A small network was shown many inputs. Here are its activations along a few directions, one row for each input.
In each table, some parts of the input vary, and every possible input appears once, in random order.
Descriptions start from the smaller parts, as in this example, which fits no table here: one of 8 places around a ring, together with either a single point or one of 11 places along a line or (one of 2 separate values, together with one of 6 places along a line).
Shared parts are said once, and a part with two or three values counts as separate values.

Other details of the inputs shift rows strongly along two fixed directions, in all tables alike. That doesn't count.

Rows:
x1: [-21  25  11 -31 -13  -4   9 -21   7   9  -5   8  12]
x2: [  3 -12 -16  14  -5   4 -13  -7  -7  19   8   4   1]
x3: [ 28   4  -7  21  27 -11  14  20  -2 -12  20 -32   0]
x4: [ -5 -22 -17   3 -12  24 -14  11   1   1  -7  13  -6]
x5: [  6 -21 -16  -1  -7   6 -20   1  -5   8  -2  -9  -5]
x6: [  0 -14 -23  10 -10   2 -14  -2   2  14  -1   0   8]
x7: [-23  24  14 -31 -13  -5   9 -17   9  11  -8  10   9]
x8: [ 24  -2   0  31  35  -7  20  16  -7 -19  19  -7  -2]
x9: [ 23   9 -14  31  26  -4  23   6  -4  -2  19 -29   8]
x10: [-10  16  17 -27 -12  -9  10 -28   9  11   4  14   7]
x11: [ 31   1 -12  29  25  -2  29   2  -3   0  14 -29   1]
x12: [-26  14  28 -27 -20 -11   2 -22   7  -7 -10  21  -2]
x13: [  2 -15 -21   9  -6  10  -8  -7  -6  17  -4  -5   1]
x14: [-24  13  27 -32 -11 -13   1 -22   7  -7 -10  28   3]
x15: [  1 -17 -18   0  -8   0 -26   6  -2   5   2  -6   3]
x16: [  0 -14 -22  11 -12   0 -14   2   5  15  -2   2   4]
x17: [  3  34  35 -14  22  -7  50  -3   8 -23  23   0   5]
x18: [ -3 -22 -17   2 -10  21 -15  10   0  -1  -8  13  -5]
x19: [ -3 -12 -20  11 -11   1 -14   6   2  17  -4   4   1]
x20: [  6 -20 -14  -1  -8   5 -19   5  -3   9  -4  -7  -9]
x21: [-21  12  21 -45 -13   6   8 -17  13  -8 -15  23   4]
x22: [  0 -20 -16   9  -7   9 -20   1  -2  -2 -19  10  -8]
x23: [ -7 -25 -11   7  -5   8 -22   9  -4   2   1  24  -2]
x24: [-26  17  22 -40  -9  -4   1 -15  17 -12 -15  22  13]
x25: [-10 -19 -17   5  -9  16 -21  15   5  -3  -5  14   5]
x26: [ 24   7  -8  22  29  -5  12  15  -9 -11  21 -35   3]
x27: [-20  17  23 -32 -20  -1   7 -22  10 -10 -21  11  -5]
x28: [ -3 -14  -5  18 -21   7 -21  15  -9   7 -22   8  14]
x29: [ 20   2  -4  29  34   1  20  24   3 -22  14 -16   6]
x30: [-17  19  15 -32 -12   0  15 -21   5  13 -11   8   1]
x31: [-12  15  22 -38 -12 -10  -2 -21   5   3   6   8   3]
x32: [  5 -19  -5  14 -20  14 -16   9 -11  10 -25   7   4]
x33: [ 31   2 -10  29  23  -4  29   6  -1   0  13 -27  -3]
x34: [  0 -15 -15   0  -4  11 -20   5 -12  11  -3  -8  -8]
x35: [ 31   4  -5  34  25 -10  23   6  -2   2  24 -18  -3]
x36: [ -1 -16 -12   0  -4  10 -19   9 -10  12  -5  -6 -11]
x37: [-12  15  23 -38 -13 -12  -2 -17   7   3   5  10   0]
x38: [-14  15  17 -42 -10  -1   4 -22   2   2  -5  -3   3]
x39: [ 22   9  -7  22  30  -5  13  20 -10  -9  20 -33   0]
x40: [-10 -18 -14  14  -9   3 -27   6   4  -3 -17   7   1]
x41: [-19  19  21 -43 -13 -11  -1  -8   9   0  -5   6   4]
x42: [-23  12  26 -36  -9 -12   2 -21   7  -7  -8  30   5]
x43: [  1 -16  -8   4  -6   0 -25  10  -7  13   6   4 -10]
x44: [-15  18  21 -37 -10  -7  -2 -21   1   4   7   5   4]
x45: [  9  39  32 -16  25 -15  35  -7  -3 -11  24 -18   1]
x46: [ -7 -23 -12   7  -8  12 -19  11  -4   2   5  22  -3]
x47: [ -4 -17 -12  14 -19  12 -17   4  -3  -2 -16   1 -15]
x48: [  3 -14 -12  14  -8   0 -14   1  -3  21   4  10  -6]
x49: [-19  19  26 -37  -9  -7  -2 -13   1   7   3  10  -3]
x50: [  0 -22 -17   4  -5  13 -19   5  -1  -2 -14  13  -5]
x51: [  3 -16   2  21 -19   6 -18  11 -14  10 -12  13   6]
x52: [-12 -16 -13  16 -14   4 -25   7   3  -4 -16   4  -2]
x53: [ -7 -19 -16   9  -4   4 -26   8   3  -4 -14  12   5]
x54: [  9  39  29  -6  23 -15  45 -12   2  -1  20 -10   2]
x55: [ 26   7 -11  30  27   2  29   6  -9   2  13 -28  -2]
x56: [  4  33  37  -7  24 -23  41 -12   5 -25  10  -5   1]
x57: [ 30   1  -6  28  33   0  22  13  -4 -21   5 -18  -5]
x58: [ 12  33  31 -22  22 -13  42  -4   4 -13  10 -24  -4]
x59: [ 17   7  -1  40  21  -5  20  18   0 -23   8 -28  -3]
x60: [ -8 -18 -15  12  -6   3 -27   7   2  -4 -17  10   3]
x61: [-12 -19 -16   7 -11  19 -19  16   6  -1  -5  13   4]
x62: [ 21   8  -4  22  31  -6  14  24  -9  -8  18 -31  -3]
x63: [ -2 -20 -14  11 -10   9 -20   1  -1  -2 -19   6  -9]
x64: [-10 -19  -7  18 -19   3 -23   4  -7   2  -4  12 -12]
x65: [ 10  40  27  -6  22 -14  45 -15   1  -3  22 -11   5]
x66: [  2 -16 -18   9 -10   7  -9   1  -2  19  -8   1  -6]
Each input here is: one of 3 separate values, together with either a single point or one of 9 places along a line or (one of 2 separate values, together with one of 6 places around a ring).
The inputs of x26 and x44 match in every part but the choice among 3 separate values. If x24 is changed in the same way as x26 into x44, which row does it become?
> x8
The inputs of x9 and x13 match in every part but the choice among 3 separate values. If x39 is changed in the same way as x9 into x13, which row does it become?
> x34
A walk changes only the place on the ring of 6. It starts at x43 and steps to x49. List the rest of the walk in order.
> x45, x44, x31, x37
Change only the place on the line of 9 in x57. List by row number the other rows that result.
> x4, x18, x21, x22, x27, x47, x50, x63

Rows:
x67: [ 26  -4 -12  37  25  -5  13  14  -9   3  26 -17  -2]
x68: [ -7  23  17 -20  12  -7  20  -3   8 -15   6  -3   8]
x69: [ -2  27  20 -13   6 -19  17 -15   3   2  13  -7   4]
x70: [ -3  24  21 -24   8  -5  17   3   5 -13   6  -9   3]
x71: [  4 -41 -33  25  -4  20 -40  26 -11   6  -2   1 -14]
x72: [-18  -5   0  -7 -18   1 -17  -6   1  10  -7  20   5]
x73: [-16 -10   3  -8 -17   3 -16  -7   0   5  -6  27  -4]
x74: [-21 -12  -6 -24 -24  -2 -38  -3   1   8 -10   9  -3]
x75: [ 26  -6 -13  28  31  -4   7  16  -6 -12  23 -23 -11]
x76: [ 25  -8  -5  27  19  -3   3  14 -15   1  15 -16  -8]
x77: [-15  -4  -5  -2 -17   7  -7  -7   9   0 -25  17  10]
x78: [  8 -35 -39  36 -16  21 -32  20 -11  17 -14  -8  -4]
x79: [ -3  21  21  -9   7 -11  25  -9   7  -7  11   6   7]
x80: [  3  26  12 -12   6 -12  30 -21  11   2   4 -11   6]
x81: [ -1  25  26 -14   3 -10  20  -3   1  -4   7  -5   4]
x82: [-15  -3  -9 -13 -23  12 -10 -10   4  19 -16  10   5]
x83: [ 29  -3 -15  36  23   8  24  15  -6  -2  10 -21  -7]
x84: [ -3  18  21 -19  13  -4  22  -4   8 -21   7   2   0]
x85: [ -2  19  19 -24  11   0  21  -4   6 -12  11   0  -2]
x86: [ -3  23  21 -25   9 -10  15  -1   4 -14   6 -12   3]
x87: [  1  25  12 -14   4   0  34 -13  10   2   3  -5   8]
x88: [ 19 -33 -35  33   0  14 -18  12 -12  18  -3  -7  -9]
x89: [-21 -18   1 -14 -18   9 -29   4   5 -11 -21  25  -2]
x90: [ 10 -38 -37  37 -11  10 -34  11 -12  16 -13  -8 -14]
x91: [-20 -15  -2  -3 -21   3 -23  -4   6   5 -11  33   6]
x92: [ -1  18  26  -3   9  -8  24  -5   6 -21   2  13   3]
x93: [-21 -17  -4 -24 -21   9 -33  -3  -1   5 -12  16  -8]
x94: [-22 -17   2  -9 -26   6 -29  -4  -3   7 -15  27  -5]
x95: [ -6  21  19 -19   0  -6  20 -12   6   4  12   7   6]
x96: [ 29  -2 -11  33  25  -5   9  14 -13   7  23 -22   1]
x97: [ 28   0 -13  38  18   1  16  14  -9  -4   4 -35   0]
x98: [ -6  27  12 -19  -3 -11  21 -24   9   5  -5  -9   7]
x99: [  0  27  13 -13   4  -6  30 -17   7   1  -2 -12   9]
x100: [ -1  25  26 -15   3 -15  18  -7   0  -4   7  -7   4]
x101: [-16 -14 -10 -27 -17   6 -28  -6   2  16   0  16   2]
x102: [-12  -7   1 -10 -16  -5 -19 -13  -2  12   0  17  -8]
x103: [  4 -36 -30  45  -4   9 -33  22  -9   5  -6  12   0]
x104: [ 31  -1 -19  34  23   2  17  10  -8   7  10 -31   3]
x105: [-16 -17  -3 -28 -19   8 -34  -4  -2   9 -10  15  -6]
x106: [ 30  -3 -16  38  23  -3  19   7  -6  -2  10 -26  -9]
x107: [  4  21  19 -17   9 -12  22 -13   2   5  18  -1   7]
x108: [ 32  -1 -13  33  19   1  14  13 -10   0   6 -36   1]
x109: [-17 -13  -5 -28 -21   4 -35   0  -2  11 -10  10   1]
x110: [-23 -15  -9 -19 -18   8 -26  -2   7   5  -6  24   3]
x111: [ 26  -4  -4  36  23   1  12  20 -13  -5  17 -18 -10]
x112: [ 24  -2 -16  29  30  -7   4  18  -6  -6  22 -29  -3]
x113: [ 23  -5 -16  27  29   4  12  22  -3  -6  25 -20  -2]
x114: [-22 -11 -11 -23 -20   6 -31  -4   1  13  -7  14   2]
x115: [  0  18  22 -23   2  -8  16 -15  -1   3  10   6   0]
x116: [ -3  16   7  -7   0  -1  25 -13  11  -3  -4   2   9]
x117: [ 24   0 -11  37  24   0  12  19 -10   3  21 -19  -1]
x118: [  8 -38 -39  45  -6  16 -23  17  -2   5 -15   9   1]
x119: [  0  23  15 -27  13  -8  17  -7   3  -4  12 -10   7]
x120: [ 19 -18 -14  35  12   2  -9  17 -16   3  11 -11 -12]
x121: [ 24  -6 -16  27  31  -1  10  19  -5  -6  26 -22  -3]
x122: [ 25  -7 -12  27  31   2  10  19  -8 -12  22 -21 -10]
x123: [ -3  14  16  -7  -1  -1  22  -8   5 -11 -13  -2   0]
x124: [  3  23  16 -14   6  -4  33 -15   5  -4  -1  -6   0]
x125: [ -4  22  12 -19  -2  -4  26 -20  10   5  -1  -2   8]
x126: [-13  -7   4 -11 -19  -5 -23 -11  -4  11  -5  13  -9]
x127: [-15  -6  -6 -21 -11  -2 -21  -8   6   9   4  10   0]
x128: [-13  -5  -2 -10 -16  -7 -18 -13   2  18   4  14   0]
x129: [ -4  18  18 -13  14  -7  22  -1  14 -24   5   6  10]
x130: [-14  -8   1 -12 -19   7 -15  -6  -2  13  -2  22  -5]
x131: [  3  23  25 -18   5 -15  16  -8  -2   0   8  -8   5]
x132: [  0  26  26 -14   4 -21  14 -11   1  -4   8 -10   2]
x133: [ 32  -5 -11  32  23   2  17  13 -11  -1   6 -30  -7]
x134: [ -4  13  17 -21   6  -9   4  -7   4 -11   5  -6  -6]
x135: [ -4  20  20 -20  -3  -4  23 -15   4  -3 -10  -6  -1]
x136: [ 27  -5 -14  41  24   5  23  14  -4 -11   5 -17  -5]
x137: [ -5  21  19 -14  14  -7  20   0  11 -23   0   2  10]
x138: [  0  20  24  -4   6  -3  31  -6   9 -24 -16   0   4]
x139: [-12 -13 -14 -17 -25   9 -18 -16   3  26 -13  14   5]
x140: [  6 -37 -38  41 -15  18 -32  19  -9   8 -18  -5  -2]
x141: [-15 -16  -7 -27 -17   9 -29  -6  -1  10  -4  18  -5]
x142: [-18 -15  -8 -14 -31  16 -22  -6   1  16 -25  16  -5]
x143: [-20 -17   4  -4 -23   5 -28  -1   1  -2 -21  32  -2]
x144: [ -8  24  20 -19   0 -11  15 -15   2   5   8   1   7]
x145: [-22 -13   1 -10 -29   2 -32  -2  -1   9 -16  23   1]
x146: [ -8  24  14 -15  -3  -3  25 -16  10  -4 -10  -1  11]
x147: [ 22  -8  -7  31  29   2   8  25  -6 -22  12 -20  -9]
x148: [  0 -42 -31  31  -7  13 -45  31  -6  -6 -14   8  -3]
x149: [ -4  26  18 -19  -8 -11  18 -20   7  -2  -9 -15   6]
x150: [-16 -16  -7  -3 -23  12 -16  -6   7  -1 -28  28   1]
x151: [-20 -18  -3 -13 -16  10 -26   1   7  -9 -16  30  -1]
x152: [-10  23  15 -29   4  -2  15  -5   7  -5   7  -1   7]
x153: [-18 -16  -4 -13 -25   5 -27 -10  -4  17  -5  26  -6]
x154: [-21 -13   3  -5 -25   1 -29   1   2   0 -21  27   4]
x155: [ 17 -16 -19  45   6   8  -2  20  -4 -13 -14 -12   3]
x156: [ -6  22  23 -21   8  -9  16   2   7 -21   1  -6   5]
The inputs of x89 and x105 match in every part but one. If x103 is changed in the same way as x89 into x105, which row does it become?
> x96
The inputs of x100 and x154 match in every part but one. If x99 is changed in the same way as x100 into x154, which row does it become?
> x77
The inputs of x107 and x79 match in every part but one. If x131 is changed in the same way as x107 into x79, which row does it become?
> x145
Describe the family of inputs behind these rows.
> one of 3 separate values, together with one of 5 places around a ring, together with one of 6 places along a line
Change only the choice among 3 separate values in x82. List by row number the other rows that result.
> x117, x152
A walk changes only the place on the ring of 5. It starts at x101 and steps to x141. List the rest of the walk in order.
> x105, x109, x119
Change only the choice among 3 separate values in x79. List by row number the other rows that result.
> x110, x116
A walk changes only the place on the ring of 5. It starts at x69 and steps to x132. List the rest of the walk in order.
> x126, x102, x128
